These are the activations of a small neural network, seen along a few directions. Each row is one input.
Each table varies a few parts of the input and shows all the possible inputs, shuffled.
A made-up example of a description, with smaller parts first: one of 4 places along a line, together with either a single point or (one of 2 separate values, together with one of 5 places around a ring) or one of 11 places along a line.
Shared parts are said once, and a part with two or three values counts as separate values.

Other details of the inputs shift rows strongly along three fixed directions, in all tables alike. That doesn't count.

A family of inputs:
row 1: 15 -9 13 2 -48 -19 21 -36 -46 -56 -10
row 2: 14 3 14 -12 -52 -15 -8 4 20 -58 -31
row 3: -11 8 3 32 36 15 -3 22 -18 39 16
row 4: -4 -28 19 9 -40 -8 30 -31 -61 15 41
row 5: -7 4 34 -84 -41 3 -28 -26 1 13 -25
row 6: 22 -1 2 24 -48 -34 20 -30 -41 -64 14
row 7: 18 10 -8 30 -3 -29 11 -6 5 -35 14
row 8: 13 8 -15 -11 -17 -11 -9 12 55 -49 -23
row 9: -13 3 12 7 -5 11 -15 2 -37 31 2
row 10: -21 -3 1 -11 21 25 -15 -26 -30 67 -9
row 11: 14 5 -13 28 -4 -10 28 24 12 -32 3
row 12: 10 8 -4 15 4 -12 4 -7 8 -20 0
row 13: -1 22 -3 -39 13 -22 -42 6 81 -20 -49
row 14: 2 -6 -9 21 -10 9 33 -9 -49 24 7
row 15: 5 -12 -11 8 35 -5 27 34 54 -25 33
row 16: -21 -6 13 -15 -4 7 -24 -37 -58 33 -7
row 17: 14 8 -8 27 -4 -13 26 28 11 -31 1
row 18: -5 1 -3 13 23 -2 19 -12 -35 20 3
row 19: -22 11 -9 -33 27 21 -51 -2 39 33 -28
row 20: -30 6 -18 -9 57 40 -30 14 8 77 -4
row 21: -16 -18 -4 3 33 19 20 11 -19 33 45
row 22: -10 -3 16 -1 -23 18 -6 -9 -54 23 -6
row 23: -5 0 -16 26 38 17 21 -1 -16 37 15
row 24: -2 2 -12 23 20 1 26 -10 -40 31 15
row 25: -4 -5 1 28 11 17 23 8 -33 30 10
row 26: 5 1 -8 17 7 8 8 17 24 -10 -5
row 27: 23 -11 -2 -20 16 -34 -22 27 66 -31 -21
row 28: 5 0 16 -5 -5 7 18 -10 -33 18 42
row 29: -27 -14 6 0 56 18 18 14 12 74 23
row 30: -21 -23 33 -69 -50 3 -31 -38 8 18 -29
row 31: -8 3 -21 28 56 31 2 23 21 45 11
row 32: 0 8 -10 18 52 2 -4 17 34 -18 2
row 33: -8 2 9 -36 -53 -10 -43 -46 -27 -1 -23
row 34: 9 13 -7 44 38 -8 29 48 27 -17 9
row 35: 51 -21 -10 14 -2 -28 18 24 5 -22 16
row 36: -23 -15 21 -85 -48 -4 -34 -24 -4 2 -25
row 37: 9 4 -16 2 -23 -12 17 2 -11 -24 -4
row 38: 14 12 -11 -3 -10 -17 -19 1 54 -52 -14
row 39: 11 11 -23 32 19 -14 7 13 25 -25 19
row 40: 2 12 -3 -29 -30 -10 -53 10 63 -41 -34
row 41: -23 11 -9 -47 1 12 -66 -2 33 29 -33
row 42: -25 15 4 -38 18 17 -71 17 51 37 -36
row 43: 11 11 -14 36 29 2 8 43 47 -26 11
row 44: 10 7 1 25 -6 -11 25 25 -5 -25 -1
row 45: 3 0 16 -11 8 19 18 -4 -20 23 34
row 46: -9 10 7 7 20 15 -17 22 13 10 -8
row 47: -12 -6 4 1 -11 26 -7 -11 -44 35 -2
row 48: 11 8 -4 48 36 1 26 42 32 -19 11
row 49: 20 -1 -6 38 7 -15 38 -6 -7 -40 13
row 50: -25 -22 14 -40 -26 9 -15 -27 -51 34 20
row 51: 6 7 -6 15 23 -7 7 -2 22 -5 -6
row 52: 4 -4 28 -50 -34 9 -3 -23 -8 6 -2
row 53: 27 -10 -5 20 -57 -12 35 -17 -21 -51 -2
row 54: 14 5 -19 32 4 -14 41 2 -19 -18 17
row 55: -19 4 -8 16 72 25 -10 4 2 56 8
row 56: -3 12 5 -45 -1 -19 -40 -3 54 -40 -50
row 57: 17 -26 19 5 -74 -24 42 -28 -35 -53 29
row 58: -3 -9 3 -1 -49 8 -2 -34 -67 19 1
Description of these inputs: either one of 2 separate values or (one of 4 places along a line, together with either one of 3 separate values or one of 11 places along a line).
Which other rows does row 50 become when the choice among 3 separate values takes its other values? List them by row number.
Answer: row 4, row 28
A walk changes only the place on the line of 4. It starts at row 18 and steps to row 49. List the rest of the walk in order.
Answer: row 55, row 6
A walk changes only the place on the line of 11. It starts at row 34 and steps to row 44. List the rest of the walk in order.
Answer: row 17, row 11, row 14, row 37, row 54, row 24, row 13, row 18, row 56
Which other rows does row 52 become when the choice among 3 separate values takes its other values? List them by row number.
Answer: row 15, row 30

A family of inputs:
row 59: 23 1 -13 1 -4 -23 35 14 53 -58 19
row 60: 2 5 10 -24 9 3 -22 24 33 12 -32
row 61: -18 4 -22 16 36 15 -5 -23 -25 52 -9
row 62: 5 4 -9 1 -62 3 -18 -33 -35 -12 -40
row 63: -13 4 0 33 62 24 15 36 -7 56 11
row 64: 10 8 -9 54 12 3 33 1 -56 -4 38
row 65: 16 -11 -2 -2 -20 -23 12 -10 21 -52 12
row 66: 25 5 -2 18 15 -33 28 7 48 -67 4
row 67: 4 -20 15 -29 -48 -13 9 -41 -23 -22 -1
row 68: 1 9 -5 -1 52 -11 -16 17 66 -15 -10
row 69: -14 10 6 -29 -1 0 -45 -17 -6 19 -20
row 70: 2 5 22 2 -47 -7 -1 -6 -21 -35 -15
row 71: 0 -19 11 11 -42 9 30 -5 -62 12 20
row 72: -17 -4 -8 -21 3 16 -19 -9 -27 45 -46
row 73: -9 -3 16 -32 -3 13 -12 -13 -29 44 -22
row 74: 16 2 -9 41 29 -10 69 6 -28 -8 36
row 75: 5 4 1 54 2 5 39 3 -58 -5 37
row 76: 13 -8 -3 -4 -28 -27 -6 -9 17 -44 10
row 77: -3 14 -19 0 28 9 -26 27 60 -11 11
row 78: -8 -11 14 -42 -18 15 -26 6 8 35 -22
row 79: -5 -10 9 -42 -17 10 -14 -7 3 25 -11
row 80: -11 12 -9 -2 29 15 -25 34 72 -3 6
row 81: -14 -1 -19 27 58 18 3 13 -6 56 42
row 82: 1 -4 14 -4 -49 -1 1 1 2 -33 2
row 83: -11 3 10 -26 2 -9 -39 -16 0 11 -21
What do these inputs look like to the network?
Answer: either one of 3 separate values or (one of 2 separate values, together with one of 11 places around a ring)
Which other rows does row 74 become when the choice among 2 separate values takes its other values? List them by row number.
Answer: row 59

A family of inputs:
row 84: 6 3 0 -1 16 -2 0 14 31 -10 -5
row 85: -9 -1 -3 25 13 9 -7 -12 -58 47 -6
row 86: 5 -3 2 -11 -24 -7 -5 -1 11 -18 -6
row 87: 3 -7 12 -24 -40 -1 -10 -15 -15 -9 -14
row 88: -5 -5 -5 6 36 16 3 8 -4 41 9
row 89: 2 -2 -1 18 4 4 19 5 -19 11 21
row 90: -9 2 10 -34 -19 2 -23 -21 -3 9 -18
row 91: -13 0 16 -31 -23 5 -24 -13 -2 10 -17
row 92: 17 0 -4 9 -14 -14 7 5 16 -40 9
row 93: 4 -7 11 -26 -40 -1 -13 -16 -13 -8 -15
row 94: -5 -12 6 10 -9 9 24 -9 -57 24 16
row 95: -8 -11 5 1 11 16 8 -11 -42 46 8
row 96: -6 13 -18 18 20 10 -17 11 32 0 -22
row 97: -3 -6 -3 11 13 3 14 2 -9 17 11
row 98: 4 -4 3 -11 -23 -8 -1 2 6 -21 -7
row 99: 17 0 -3 21 -6 -11 18 7 5 -34 19
row 100: -1 -12 6 12 -14 0 29 -21 -62 9 17
row 101: 0 0 -7 8 25 -2 7 12 19 -4 7
row 102: -1 -3 -2 10 10 6 16 7 -11 20 13
row 103: -4 -6 9 -27 -39 -2 -17 -14 -14 -8 -12
row 104: -6 -9 10 7 -3 16 10 -10 -50 33 15
row 105: 7 -7 -1 20 -4 -5 30 -2 -24 -6 17
row 106: 11 -1 3 -9 -26 -13 -2 -11 5 -33 -3
row 107: -2 4 -3 10 22 0 5 16 18 -5 11
row 108: 0 13 -8 22 26 -7 -18 14 21 -2 -20
row 109: -6 7 -10 6 42 7 -2 14 28 24 9
row 110: -11 -10 9 3 -1 13 16 -8 -50 34 10
row 111: -5 1 -6 11 22 10 7 5 -9 29 18
row 112: -3 -1 5 -19 9 5 -17 3 20 9 -14
row 113: -10 6 3 -22 21 6 -20 1 26 21 -15
row 114: -5 4 5 -20 8 2 -13 3 22 12 -15
row 115: 8 -1 1 -7 -31 -14 -4 -8 5 -32 0
row 116: 0 3 -9 7 27 6 3 21 27 16 7
row 117: -4 -11 5 11 -11 8 22 -11 -51 27 17
row 118: -6 0 9 -34 -19 1 -20 -20 -4 8 -21
row 119: -19 -7 2 2 22 20 1 -6 -40 54 16
row 120: 4 -10 0 10 -16 0 26 -21 -56 15 17
row 121: -5 0 3 -17 0 -2 -14 -6 19 -3 -12
row 122: 6 2 7 -11 -22 -7 2 0 8 -18 -8
row 123: -3 1 6 -11 -12 -1 -10 1 13 -9 -5
row 124: 15 4 2 9 -11 -13 10 6 17 -42 8
row 125: 18 -3 -4 19 -3 -13 23 3 5 -35 13
row 126: -6 2 3 -17 -1 -2 -16 -7 19 -4 -9
row 127: -1 -3 0 11 17 6 10 -3 -13 13 15
row 128: -4 -4 -5 9 27 11 2 0 -7 26 14
row 129: 9 -4 0 19 -8 -2 30 2 -25 -2 18
row 130: 10 -2 0 21 -14 -7 29 -4 -28 -14 23
row 131: -12 0 0 8 30 10 6 0 -5 28 13
row 132: 6 4 0 8 -4 -11 8 6 19 -30 8
row 133: 1 -6 -4 16 8 -1 20 -4 -17 7 17
row 134: 12 10 -13 42 -9 -6 19 2 -1 -38 -6
row 135: -3 -1 5 -13 -11 -1 -11 5 11 -11 -6
row 136: 6 1 7 -9 -15 -8 -3 -9 6 -23 -5
row 137: -12 17 -2 -22 -11 11 -40 -13 -14 16 -41
row 138: -7 1 -7 -7 35 5 -10 20 36 15 -5
row 139: -19 -4 6 -37 3 10 -32 -13 3 30 -22
row 140: 17 -2 -2 22 -8 -9 19 12 6 -32 18
row 141: -9 2 8 -21 16 13 -22 9 26 21 -15
row 142: 8 0 -8 3 -1 -12 3 5 20 -29 5
row 143: -16 5 4 -20 17 9 -27 3 26 20 -9
row 144: 6 -1 3 -11 -25 -14 -1 -10 3 -36 -4
row 145: 5 -7 1 20 -8 -2 28 1 -23 -5 19
row 146: 5 0 -2 11 19 4 8 19 20 -1 7
row 147: 3 -3 -3 37 -39 5 28 -30 -80 -4 1
row 148: -2 1 -10 -3 26 -1 -7 13 33 1 -1
row 149: 5 4 4 -11 -17 -10 -1 -9 7 -21 -5
row 150: -3 -3 -7 6 24 8 9 7 -5 33 9
row 151: -11 -3 7 -34 -18 1 -26 -19 -5 6 -17
row 152: -7 -5 12 -29 -26 -2 -11 -15 -13 -1 -20
row 153: -8 -4 6 -32 -20 0 -24 -21 -2 9 -18
row 154: 12 -3 5 -7 -32 -9 -4 -3 5 -30 -2
row 155: -1 3 -5 9 26 -2 7 12 20 -5 9
row 156: 0 2 -4 10 25 -2 8 9 22 -3 6
row 157: -10 0 0 9 37 18 -1 7 -6 38 15
row 158: 0 1 1 -20 -5 -3 -11 0 19 1 -14
row 159: 9 -2 -5 19 1 -7 17 16 6 -22 17
row 160: -2 -8 11 -27 -37 -6 -7 -18 -19 -12 -17
row 161: 8 -1 7 -9 -14 -8 -1 -8 6 -23 -8
row 162: -7 -12 3 3 -3 9 13 -15 -46 36 11
row 163: -2 7 -2 9 29 7 3 21 26 12 9
row 164: -13 -3 8 -35 3 12 -32 -14 4 30 -21
row 165: 8 0 -1 19 2 -6 19 16 7 -24 15
row 166: 12 21 -12 24 -3 -9 3 10 2 -36 -15
row 167: 13 0 -7 20 -5 -16 21 1 8 -34 17
row 168: -1 -3 -2 18 6 2 16 -1 -18 8 22
row 169: 10 -1 -6 20 -2 -7 16 13 10 -20 19
row 170: 8 -6 4 21 -16 -6 32 -1 -25 -14 18
row 171: -10 4 0 -20 12 11 -26 8 27 23 -9
row 172: 2 0 -9 7 34 5 -2 13 25 11 6
row 173: 0 4 -5 -3 23 0 -2 16 33 5 -4
row 174: -3 -4 15 -27 -36 -7 -9 -21 -13 -9 -19
row 175: 18 10 -9 30 -12 -25 0 5 4 -43 -13
row 176: 14 -4 -5 7 -17 -14 13 12 15 -38 4
row 177: -5 2 -10 7 31 5 -4 18 23 9 12
row 178: 13 2 -10 17 3 -11 19 5 9 -20 17
row 179: 1 -3 8 -28 -35 -7 -12 -23 -12 -8 -16
row 180: -14 -1 -2 10 32 17 0 11 -1 41 15
row 181: -3 7 -8 8 30 4 -1 17 25 13 11
row 182: -8 -7 7 -35 -21 1 -23 -14 -6 10 -22
row 183: -3 14 -8 29 41 0 -12 17 13 16 -13
row 184: -14 -2 6 -34 -10 5 -31 -19 3 19 -17
row 185: 4 10 -18 26 1 2 -4 6 18 -19 -16
row 186: -9 -3 10 -27 -26 0 -18 -16 -13 -3 -12
row 187: -3 7 6 -18 -4 -1 -15 -1 19 -2 -9
row 188: 10 4 0 5 -7 -8 6 12 21 -25 5
row 189: 2 20 -22 23 31 6 -10 19 12 2 -11
row 190: -6 3 9 -19 5 9 -22 6 23 8 -12
row 191: 17 20 -14 24 -12 -13 5 8 1 -47 -14
What do these inputs look like to the network?
Answer: one of 4 places along a line, together with either one of 3 separate values or (one of 4 separate values, together with one of 6 places around a ring)
Changing only the place on the line of 4 turns row 143 into row 115. The same change can be made to row 118. Which row results?
Answer: row 120
Changing only the place on the line of 4 turns row 105 into row 174. The same change can be made to row 188. Which row results?
Answer: row 163
Changing only the place on the line of 4 turns row 191 into row 137. The same change can be made to row 129. Which row results?
Answer: row 102
Which other rows does row 85 become when the choice among 3 separate values takes its other values? List them by row number.
Answer: row 185, row 189
Which other rows does row 152 become when the choice among 4 separate values takes its other values? List them by row number.
Answer: row 84, row 114, row 174
Which other rows does row 133 become when the place on the line of 4 takes its other values? List them by row number.
Answer: row 121, row 153, row 156
Which other rows does row 191 become when the choice among 3 separate values takes its other values? List them by row number.
Answer: row 108, row 147
Which other rows does row 154 become when the choice among 4 separate values takes its other values? List them by row number.
Answer: row 103, row 169, row 171
Which other rows does row 89 become when the place on the ring of 6 takes its other values? List them by row number.
Answer: row 102, row 109, row 158, row 179, row 181
